A small network was shown many inputs. Here are its activations along a few directions, one row for each input.
Each table varies a few parts of the input and shows all the possible inputs, shuffled.
Descriptions start from the smaller parts, as in this example, which fits no table here: one of 2 separate values, together with either a single point or one of 9 places around a ring or (one of 5 places around a ring, together with one of 6 places along a line).
Shared parts are said once, and a part with two or three values counts as separate values.
In the rows, zero is written as 128.

Other details of the inputs shift rows strongly along two fixed directions, in all tables alike. That doesn't count.

Table:
x1: 80	144	109	120	150	97	147	94	121	136	114	93	122
x2: 164	67	124	131	112	81	74	135	183	94	68	186	177
x3: 170	127	165	120	107	128	110	127	153	150	87	155	155
x4: 105	113	102	154	126	79	115	106	183	75	104	152	155
x5: 97	146	83	135	120	121	180	84	114	111	123	98	113
x6: 105	123	95	159	168	113	154	109	173	79	74	139	192
x7: 182	95	147	115	122	129	68	175	178	132	114	161	146
x8: 177	132	133	98	126	137	101	167	123	143	131	164	135
x9: 197	126	170	106	72	125	84	158	75	190	111	122	136
x10: 158	133	149	113	65	127	115	127	85	203	144	88	105
x11: 168	160	164	125	88	164	72	143	117	186	142	131	87
x12: 56	95	72	168	171	107	176	114	144	84	93	137	160
x13: 93	160	132	116	124	168	166	128	75	171	209	90	110
x14: 107	121	118	122	160	139	138	130	124	94	143	123	112
x15: 218	125	188	127	79	137	97	115	112	213	130	145	105
x16: 164	126	125	100	132	135	108	161	134	129	131	156	144
x17: 63	140	89	112	153	142	174	109	147	107	167	100	127
x18: 197	126	135	129	101	113	104	143	111	133	84	156	138
x19: 56	140	137	129	107	145	201	100	57	180	169	97	82
x20: 175	157	170	138	95	172	90	158	82	156	130	116	98
x21: 76	156	142	141	95	135	206	98	111	176	172	84	84
x22: 161	116	146	110	134	138	96	170	141	122	123	152	149
x23: 187	97	163	131	139	141	71	176	128	123	121	158	148
x24: 86	113	70	132	194	113	143	121	157	44	117	138	131
x25: 165	75	128	142	124	94	79	148	146	90	67	190	197
x26: 202	121	151	134	101	141	52	167	162	123	81	149	113
x27: 97	135	79	145	160	137	129	118	179	43	78	116	129
x28: 126	160	171	145	110	114	146	121	63	161	164	93	105
x29: 56	118	67	127	182	127	163	115	189	55	127	114	154
x30: 154	113	137	108	135	132	97	144	127	121	136	149	100
x31: 158	128	160	108	103	144	105	139	97	176	182	124	63
x32: 175	112	143	104	132	132	83	176	148	126	118	167	158
x33: 159	114	114	107	124	130	106	150	162	138	138	147	131
x34: 102	121	112	140	166	144	142	130	116	98	152	116	119
x35: 152	119	175	109	76	125	111	128	77	163	134	149	130
x36: 91	163	110	105	114	154	177	109	100	179	210	91	74
x37: 190	111	191	104	94	154	80	164	127	183	161	132	102
x38: 73	108	57	131	178	114	152	119	206	66	129	122	155
x39: 185	96	130	125	163	66	52	164	171	100	23	180	189
x40: 94	162	107	138	139	156	148	117	118	86	121	93	101
x41: 113	95	94	128	178	121	117	130	181	56	104	147	136
x42: 191	110	192	107	91	152	75	160	117	183	164	136	91
x43: 83	118	124	117	102	118	156	90	109	123	139	122	128
x44: 171	135	159	124	78	135	107	146	57	197	135	101	131
x45: 146	107	69	152	135	88	128	114	180	80	69	143	151
x46: 164	118	163	137	115	112	125	161	146	133	82	167	151
x47: 103	151	133	131	132	133	170	99	129	130	115	116	148
x48: 193	108	157	120	120	80	54	152	150	168	72	152	142
x49: 67	126	104	118	161	148	168	108	150	93	160	93	121
x50: 184	73	131	127	171	112	61	178	191	57	68	186	178
x51: 111	140	87	141	160	136	96	126	186	72	82	148	146
x52: 180	125	181	130	86	102	71	147	119	133	108	180	148
x53: 85	162	154	148	106	146	204	115	75	177	168	91	102
x54: 124	160	148	146	117	156	179	78	62	189	171	93	105
x55: 121	133	105	100	134	142	139	131	141	126	151	131	128
x56: 59	139	104	120	165	150	183	110	124	95	171	84	118
x57: 119	154	163	135	97	103	147	106	96	164	170	85	83
x58: 70	150	75	126	161	149	184	115	114	113	176	99	135
x59: 173	152	150	137	80	140	134	128	52	185	142	116	106
x60: 174	125	167	126	94	126	109	126	153	170	103	145	142
x61: 186	109	179	131	98	114	103	164	158	150	79	175	146
x62: 85	190	126	144	124	179	144	112	76	158	174	90	94
x63: 114	141	101	101	137	140	145	128	133	132	154	131	118
x64: 177	119	145	131	123	125	119	102	141	146	98	151	138
x65: 139	135	128	139	140	129	154	90	120	135	115	128	136
x66: 93	104	127	133	118	124	154	117	122	146	115	139	116
x67: 96	108	72	148	195	115	134	132	149	52	121	139	142
x68: 65	127	91	149	140	88	147	87	170	55	110	138	156
x69: 68	124	93	132	159	138	164	99	144	100	171	92	87
x70: 75	129	93	151	168	72	160	96	168	52	103	109	145
x71: 171	152	201	122	90	108	111	141	71	172	145	121	102
x72: 164	112	128	114	98	111	98	138	125	145	90	123	149
x73: 68	151	140	110	127	170	178	95	88	149	209	70	71
x74: 169	124	152	132	139	95	78	150	109	158	84	141	156
x75: 92	129	116	134	160	152	156	130	120	109	166	100	133
x76: 86	170	157	146	86	134	160	95	56	163	193	101	105
x77: 97	126	57	136	185	124	151	135	158	74	123	141	166
x78: 57	145	92	136	164	152	181	118	118	105	176	88	134
x79: 102	119	150	131	84	133	158	115	92	200	157	117	80
x80: 85	151	72	148	176	136	122	121	170	58	89	136	149
Each input here is: one of 4 places along a line, together with either one of 2 separate values or one of 8 places along a line or one of 10 places around a ring.
Q: The inputs of x25 and x35 match in every part but the place on the line of 4. If x12 is changed in the same way as x25 into x35, which row does it become?
A: x19
Q: The inputs of x34 and x41 match in every part but the place on the line of 4. If x59 is changed in the same way as x34 into x41, which row does it become?
A: x5
Q: The inputs of x64 and x54 match in every part but the place on the line of 4. If x61 is changed in the same way as x64 into x54, which row does it become?
A: x53
Q: Change only the place on the line of 4 in x55. List by row number the other rows that result.
A: x16, x33, x58
Q: Change only the choice among 2 separate values in x62. List by row number the other rows that result.
A: x20
Q: Change only the place on the ring of 10 in x21. List by row number the other rows that result.
A: x2, x4, x10, x15, x45, x48, x57, x60, x79
Q: Change only the place on the line of 8 in x69. List by row number the other rows that result.
A: x7, x31, x33, x36, x37, x38, x42
Q: Change only the choice among 2 separate values in x80. List by row number the other rows that result.
A: x40

Table:
x81: 133	110	104	145	132	88	113	125	163	81	78	160	175
x82: 136	122	110	122	148	131	119	142	152	111	116	141	147
x83: 169	132	162	134	109	116	109	131	129	148	100	139	140
x84: 116	117	108	134	160	121	132	136	146	93	119	135	148
x85: 194	112	158	118	121	122	64	176	131	139	104	164	141
x86: 89	130	95	132	161	125	152	121	136	96	135	114	136
x87: 107	115	90	133	166	132	142	129	166	85	115	136	157
x88: 147	104	110	123	156	119	101	144	182	82	92	164	151
x89: 80	130	90	139	142	110	174	88	127	96	117	107	152
x90: 148	102	108	133	157	109	88	157	168	81	85	156	159
x91: 206	100	170	115	120	120	56	174	144	129	98	181	138
x92: 155	115	113	122	146	123	94	156	163	106	97	154	153
x93: 80	131	82	132	167	134	166	114	152	90	135	115	141
x94: 163	131	167	137	96	124	115	139	122	158	105	136	130
x95: 98	126	94	131	158	130	143	115	163	85	127	127	132
x96: 153	139	156	129	94	132	141	116	76	185	144	119	110
x97: 170	120	190	99	66	137	110	144	84	209	157	131	98
x98: 95	140	138	117	107	124	165	102	112	161	175	93	101
x99: 222	98	174	123	108	126	40	184	142	137	92	181	144
x100: 141	107	108	141	142	94	105	124	161	97	64	143	154
x101: 106	154	122	135	104	130	172	98	86	159	148	95	95
x102: 78	150	109	127	133	154	170	100	119	127	173	92	99
x103: 88	111	90	140	153	110	154	105	163	105	124	130	135
x104: 175	140	193	113	82	155	97	148	77	191	171	127	86
x105: 84	151	128	126	131	144	164	104	99	133	178	95	91
x106: 78	153	105	125	132	154	167	106	113	128	168	88	102
x107: 97	149	129	126	122	147	151	117	92	140	171	93	96
x108: 138	143	164	129	93	127	126	128	91	169	129	139	118
x109: 98	128	84	130	158	130	139	125	157	89	120	120	139
x110: 150	144	158	115	96	162	117	135	98	172	163	117	96
x111: 109	156	136	135	114	125	146	97	95	160	141	95	116
x112: 79	128	114	148	139	120	166	102	127	112	116	115	136
x113: 145	136	165	117	110	152	126	142	84	170	166	121	108
Q: What do these inputs look like to the network?
A: either one of 3 separate values or one of 10 places around a ring or (one of 2 separate values, together with one of 10 places along a line)
Q: A walk changes only the place on the ring of 10. It starts at x96 and steps to x89. List the rest of the walk in order.
A: x81, x108, x112, x94, x83, x111, x100, x101
Q: Which other rows belong to the same alternative as x97? List them by row number.
A: x98, x103

Table:
x114: 83	113	111	134	130	81	153	89	169	118	110	105	123
x115: 57	120	71	129	175	146	187	102	175	85	158	122	116
x116: 205	104	204	109	65	122	93	146	124	195	125	179	129
x117: 159	125	73	138	171	124	91	145	181	73	66	150	149
x118: 94	159	94	105	138	150	202	113	55	189	166	79	150
x119: 80	124	92	152	145	79	149	92	122	70	116	115	138
x120: 96	186	121	134	93	134	181	70	68	172	154	68	94
x121: 72	164	161	114	139	178	166	124	73	144	227	73	80
x122: 208	104	138	153	127	134	79	163	166	113	45	187	175
x123: 84	110	105	137	129	138	181	102	152	118	141	124	120
x124: 105	178	103	123	106	150	147	108	96	146	144	88	104
x125: 144	127	139	119	110	118	82	151	98	118	132	138	116
x126: 195	96	159	76	90	129	114	171	87	230	158	152	148
x127: 88	90	110	148	160	82	155	107	214	79	81	149	169
x128: 109	155	137	114	122	152	133	125	58	149	195	92	60
x129: 105	134	66	149	193	149	150	126	181	61	92	142	156
x130: 106	99	96	123	142	125	132	133	193	85	111	165	158
x131: 69	155	117	119	155	142	143	115	99	107	194	65	86
x132: 92	154	141	111	72	123	179	71	80	193	191	80	70
x133: 134	133	102	138	185	150	116	150	197	71	94	136	172
x134: 179	110	149	96	117	132	66	159	168	149	140	135	113
x135: 208	133	164	125	100	157	69	176	134	151	87	180	159
x136: 210	110	187	127	79	121	59	166	76	164	118	153	104
x137: 109	138	126	161	150	113	149	110	160	109	71	128	167
x138: 187	109	141	100	107	135	74	153	143	161	138	154	94
x139: 119	175	126	135	91	158	162	95	66	178	151	74	79
x140: 115	101	120	157	156	60	102	125	158	67	70	138	158
x141: 189	97	151	116	82	120	86	141	135	166	113	152	106
x142: 135	91	106	113	162	100	128	166	99	123	122	148	192
x143: 204	106	206	134	87	142	77	174	81	164	126	173	121
x144: 195	101	148	97	83	119	56	163	153	154	110	171	125
x145: 71	124	102	141	159	130	148	128	131	63	135	138	147
x146: 116	103	126	158	149	92	131	123	144	69	97	165	172
x147: 141	143	91	129	169	132	99	139	180	84	98	111	147
x148: 71	126	144	161	152	101	161	109	123	96	125	120	142
x149: 95	145	94	157	151	90	147	93	159	96	69	100	151
x150: 94	154	161	98	113	182	167	118	112	185	229	83	74
x151: 72	142	117	133	163	159	167	122	97	100	180	112	98
x152: 196	152	192	130	75	147	112	132	88	196	116	150	135
Q: What do these inputs look like to the network?
A: one of 3 separate values, together with either a single point or (one of 2 separate values, together with one of 6 places along a line)
Q: The inputs of x114 and x149 match in every part but the choice among 3 separate values. If x130 is changed in the same way as x114 into x149, which row does it become?
A: x135
Q: Change only the choice among 3 separate values in x151. List by row number the other rows that result.
A: x115, x129
Q: Change only the choice among 3 separate values in x146. List by row number the other rows that result.
A: x116, x152
Q: A walk changes only the place on the line of 6. It starts at x147 and steps to x117. List the rest of the walk in order.
A: x124, x139, x120, x149

Table:
x153: 79	94	52	123	157	97	152	122	181	47	120	151	140
x154: 183	108	126	135	142	161	61	166	157	106	80	177	147
x155: 51	147	84	151	121	119	190	88	94	117	154	67	151
x156: 93	153	116	125	158	175	143	130	93	138	158	95	126
x157: 81	133	108	138	125	131	191	92	101	148	122	104	84
x158: 141	104	112	142	158	77	118	85	159	77	80	126	161
x159: 75	173	110	138	163	165	162	105	126	106	166	67	94
x160: 185	163	151	123	113	175	116	150	115	141	143	142	106
x161: 44	176	90	146	125	129	209	58	121	129	144	109	110
x162: 125	108	92	172	148	90	138	133	161	110	85	130	190
x163: 92	155	137	147	84	120	145	96	87	148	158	69	108
x164: 117	147	145	107	108	125	137	127	113	154	99	128	158
x165: 235	118	174	98	107	120	45	178	185	146	114	168	131
x166: 178	144	129	136	162	129	83	157	181	73	93	146	147
x167: 80	153	106	171	97	137	197	85	99	162	160	82	103
x168: 90	117	66	152	177	79	146	85	162	70	89	153	196
x169: 157	119	148	123	118	93	73	144	182	102	36	165	170
x170: 58	144	113	140	143	111	185	85	109	135	127	73	82
x171: 158	164	191	114	100	185	83	145	70	196	171	99	74
x172: 83	163	125	127	136	130	145	122	83	102	171	93	90
x173: 245	88	177	112	114	95	63	146	114	158	77	175	182
x174: 82	172	148	147	107	112	172	103	77	181	157	82	79
x175: 56	83	127	165	187	99	157	113	223	24	102	151	176
x176: 107	120	120	108	103	143	145	118	104	143	187	129	87
x177: 50	135	190	129	123	162	213	109	84	163	217	101	117
x178: 140	145	140	121	105	151	124	146	73	129	156	140	95
x179: 133	99	81	121	155	137	126	134	210	89	109	151	141
x180: 132	121	138	94	124	156	114	145	118	184	166	118	122
x181: 63	143	87	119	158	140	170	95	171	109	171	73	99
x182: 83	134	74	148	177	84	155	103	180	77	73	153	195
x183: 96	155	128	151	102	126	181	108	84	174	143	114	91
x184: 88	105	173	145	119	153	177	116	141	118	161	150	125
x185: 94	124	102	111	124	163	145	111	140	149	163	115	97
x186: 178	133	203	121	78	120	129	118	71	202	142	94	76
x187: 140	113	105	127	167	109	104	171	129	66	101	160	171
x188: 132	123	119	138	143	162	115	144	114	116	129	140	106
x189: 76	157	124	124	97	128	157	95	107	127	132	68	110
x190: 217	134	179	111	126	169	69	190	111	167	125	150	142
x191: 83	86	65	133	190	96	115	126	212	52	102	130	141
x192: 156	115	159	99	85	164	111	144	94	201	181	133	69
x193: 133	142	84	135	195	133	135	148	175	55	101	138	180
x194: 98	146	113	136	130	160	151	119	81	108	169	122	95
x195: 214	73	159	97	125	124	44	198	147	163	110	184	151
x196: 206	85	160	99	108	86	35	188	164	116	101	184	137
x197: 44	117	36	151	220	112	167	118	155	6	115	123	179
x198: 41	157	95	144	174	151	167	99	106	94	169	67	85
x199: 119	163	167	130	95	125	167	132	45	223	165	103	100
x200: 187	125	187	121	67	139	146	117	65	207	140	117	77
x201: 240	111	161	128	122	164	44	191	158	128	81	189	143
x202: 223	92	164	121	145	138	35	208	125	134	86	186	162
x203: 212	95	155	111	92	109	54	182	144	132	47	171	194
x204: 165	153	191	152	63	127	114	128	80	217	155	95	94
x205: 157	129	145	118	62	143	113	133	108	151	101	131	127
x206: 199	99	145	97	133	138	77	181	170	154	120	161	157
x207: 113	173	170	106	56	162	160	103	70	200	144	109	89
x208: 113	162	123	95	128	153	176	121	117	165	201	91	110
x209: 171	111	136	129	111	116	129	90	110	135	109	139	135
x210: 47	112	26	179	152	96	177	82	180	26	83	113	176
x211: 193	75	134	133	148	82	110	150	154	112	53	159	180
x212: 111	90	93	123	160	90	98	135	187	61	117	148	143
x213: 158	103	99	153	134	90	99	103	171	86	65	197	174
x214: 165	135	189	107	90	134	132	145	51	231	136	118	93
x215: 53	136	56	166	191	66	154	80	220	30	59	141	178
x216: 202	78	150	98	121	109	54	189	142	135	119	190	162
x217: 141	139	113	108	120	150	149	124	160	134	160	131	107
x218: 92	152	126	135	144	139	131	119	92	99	167	100	97
x219: 166	123	172	96	98	150	68	150	130	190	156	125	93
x220: 144	154	167	133	93	109	109	90	93	170	146	130	109
x221: 66	134	100	98	132	121	178	122	96	130	195	98	113
Q: What do these inputs look like to the network?
A: one of 3 separate values, together with either a single point or one of 10 places around a ring or (one of 2 separate values, together with one of 6 places along a line)
Q: The inputs of x207 and x169 match in every part but the choice among 3 separate values. If x201 is changed in the same way as x207 into x169, which row does it become?
A: x159
Q: The inputs of x156 and x171 match in every part but the choice among 3 separate values. If x173 is changed in the same way as x156 into x171, which row does it become?
A: x158
Q: Change only the place on the line of 6 in x192. List by row number the other rows that result.
A: x153, x176, x179, x185, x217
Q: Change only the place on the ring of 10 in x214. List by row number the other rows that result.
A: x155, x162, x164, x168, x173, x182, x199, x203, x211
Q: A walk changes only the place on the ring of 10. It starts at x183 and steps to x157. List the rest of the walk in order.
A: x200, x209, x213, x161, x207, x205, x210, x167
